These are the activations of a small neural network, seen along a few directions. Each row is one input.
In each table, some parts of the input vary, and every possible input appears once, in random order.
A made-up example of a description, with smaller parts first: values(3) and (point or line(9) or (line(6) and ring(8))).
Shared parts are said once, and a part with two or three values counts as separate values.
In the rows, 128 means zero.

Rows:
row 1: [119 214 158 147 173 128 142 197 102  42 139 178 153]
row 2: [135  75 123 120  99 148 146  81 153 169 157  97 100]
row 3: [173 155 107 150 115  90  93 134  85 166  42 132 134]
row 4: [153 121 115 122  59 159 142 131  96 179 128  81 130]
row 5: [122  76 142 124 114 127 155 108 171 163 144 144 125]
row 6: [ 92  34  79  71 124 167 105  13 120 126 202  20  82]
row 7: [154  73  87 150 132  91  95  65 121 174  70  94  95]
row 8: [106 174 150 115 127 160 140 194 121  59 199 133 143]
row 9: [115 190 153 134 153 151 135 203 110  62 170 165 143]
row 10: [132 105 126 141 161  87 134 106 170 165  58 175 142]
row 11: [130  86 137 127 137 101 137 107 169 161 113 169 131]
row 12: [ 78 184 161 111 109 176 150 180 131  39 233  97 129]
row 13: [155 176 125 153 161  80  88 143 115 160   9 180 158]
Describe the family of inputs behind these rows. -> point or line(4) or ring(8)
A walk changes only the line(4) part. It starts at row 1 and steps to row 9. List the rest of the walk in order. -> row 8, row 12

Rows:
row 14: [114 158 112 116 162 132  91 131  99  81 118 123 141]
row 15: [121 157 118 140 160 122 101 143 104  74 131 132 125]
row 16: [123 119 150 118 109 139 171 144 162 140 164 137 129]
row 17: [110 138 140 122 169 111 121 130 154 113 104 175 149]
row 18: [143 127 136 121  91 123 146 136 141 186  99 141 142]
row 19: [106 143 132 120 146 151 126 132 114  76 180 108 119]
row 20: [127 136 133 126  93 153 142 147 114 107 174  95 118]
row 21: [154 145 118 131  88 137 127 140  86 145 118  99 125]
row 22: [100 142 129 104 141 159 117 126 114  81 172 100 130]
row 23: [145 134 136 160 139  97 128 145 138 149  83 169 135]
row 24: [140 136 135 141 138 105 122 131 136 159  66 164 150]
row 25: [117 160 117 131 164 124  99 130  99  75 128 126 131]
row 26: [118 135 145 142 167 103 125 140 158 102 119 174 136]
row 27: [154 144 120 140  83 134 124 145  92 142 121 102 121]
row 28: [145 134 137 153 144 101 129 137 133 149  78 168 141]
row 29: [147 125 139 137  98 119 152 141 136 174 108 149 133]
row 30: [133  34  85 118 139 112 108  29 146 182 109  89  92]
row 31: [141 160 108 138 127 124  94 132  83 130  77 114 137]
row 32: [117 137 141 134 176 106 131 139 151 106 115 178 139]
row 33: [125 116 149 129 105 136 167 150 163 139 166 145 124]
row 34: [110 141 133 125 140 146 124 138 119  75 183 109 117]
row 35: [110 120 153 131 150 130 151 144 169 105 170 159 121]
row 36: [120 137 125 100  92 164 140 138 109 119 166  85 132]
row 37: [149 155 114 155 127 115 101 141  88 122  96 120 126]
row 38: [138  31  89 127 134 108 103  35 151 179 110  93  90]
row 39: [147 126 139 146  93 116 150 147 144 172 110 150 129]
row 40: [148 145 113 114  81 141 119 135  88 156 109  88 133]
row 41: [147 157 113 148 133 119 101 133  84 120  90 117 131]
row 42: [118 118 147 106 102 147 167 140 164 149 157 136 139]
row 43: [126  31  82 108 131 119  99  19 147 189  98  86 103]
row 44: [107 120 155 123 155 133 152 134 164 105 168 157 127]
row 45: [124 138 128 115  99 157 148 145 108 114 174  94 121]
row 46: [ 99 124 154 106 149 140 146 128 170 111 161 148 137]
Describe the family of inputs behind these rows. -> values(3) and (point or (values(2) and ring(5)))
Changing only the values(3) part turns row 25 into row 14. The same change can be made to row 44. Which row results? -> row 46
A walk changes only the ring(5) part. It starts at row 33 and steps to row 39. List the rest of the walk in order. -> row 23, row 26, row 35
Change only the ring(5) part in row 27. List by row number the other rows that result. -> row 15, row 20, row 34, row 37
Change only the values(3) part in row 18. List by row number the other rows that result. -> row 29, row 39

Rows:
row 47: [106 125 123 130 190 127 108 113 134  79 144 140 121]
row 48: [143 128 144 121  92 142 162 163 140 162 142 138 134]
row 49: [159  33  66 122 116 107  94  24 125 232  59  84  96]
row 50: [145 167 137 159 125 102 117 156 103 112  91 148 142]
row 51: [122 157 118 116 100 147 127 138  92  95 152  84 128]
row 52: [142 139 145 137 142 108 135 155 140 151 102 182 142]
row 53: [123 164 114 130 151 124  95 139  93  82 108 126 142]
row 54: [104 119 132 110 135 154 138 111 127  98 188  97 113]
row 55: [110 113 146 129 164 114 131 121 176 128 124 173 134]
row 56: [112 100 153 112 115 149 155 126 172 139 170 129 128]
row 57: [142 165 132 144  79 135 147 161 105 130 129 106 129]
Describe the family of inputs behind these rows. -> point or (values(2) and ring(5))

Rows:
row 58: [134 221 158 144 121 139 144 216  95  79 130 155 160]
row 59: [135 112 154 142 144  99 152 142 180 152 104 199 142]
row 60: [108  76 154 108 122 150 179 112 195 144 194 137 117]
row 61: [153  61 101 125  88 111 125  60 138 218  78  92 114]
row 62: [137 173 103 132 124 141  88 143  49  90 129  88 124]
row 63: [153 127 116 159 161  83  92 119 124 165  33 166 138]
row 64: [131  90  91 108  79 156 115  81 100 149 152  48 103]
row 65: [144 181 116 139  89 142 116 160  60 105 132  80 125]
row 66: [ 85 168 157 108 153 155 145 165 144  54 209 145 134]
row 67: [ 97  66 149 105 155 147 161  96 194 121 193 136 113]
row 68: [119 220 144 138 156 129 120 201  87  59 130 159 155]
row 69: [ 99 171 165 110 118 161 169 177 148  77 210 141 136]
row 70: [120  88  82 107 114 148  92  69  95 126 148  51  99]
row 71: [160 132 129 163 127  87 119 134 129 185  35 166 141]
row 72: [148  55  87 122 121 107 103  43 135 197  73  90 109]
row 73: [125 108 142 138 176  93 128 128 176 129 100 195 138]
Changing only one part turns row 64 into row 70. The same change can be made to row 65. Which row results? -> row 62
Describe the family of inputs behind these rows. -> values(2) and ring(8)
Change only the values(2) part in row 73. List by row number the other rows that result. -> row 59
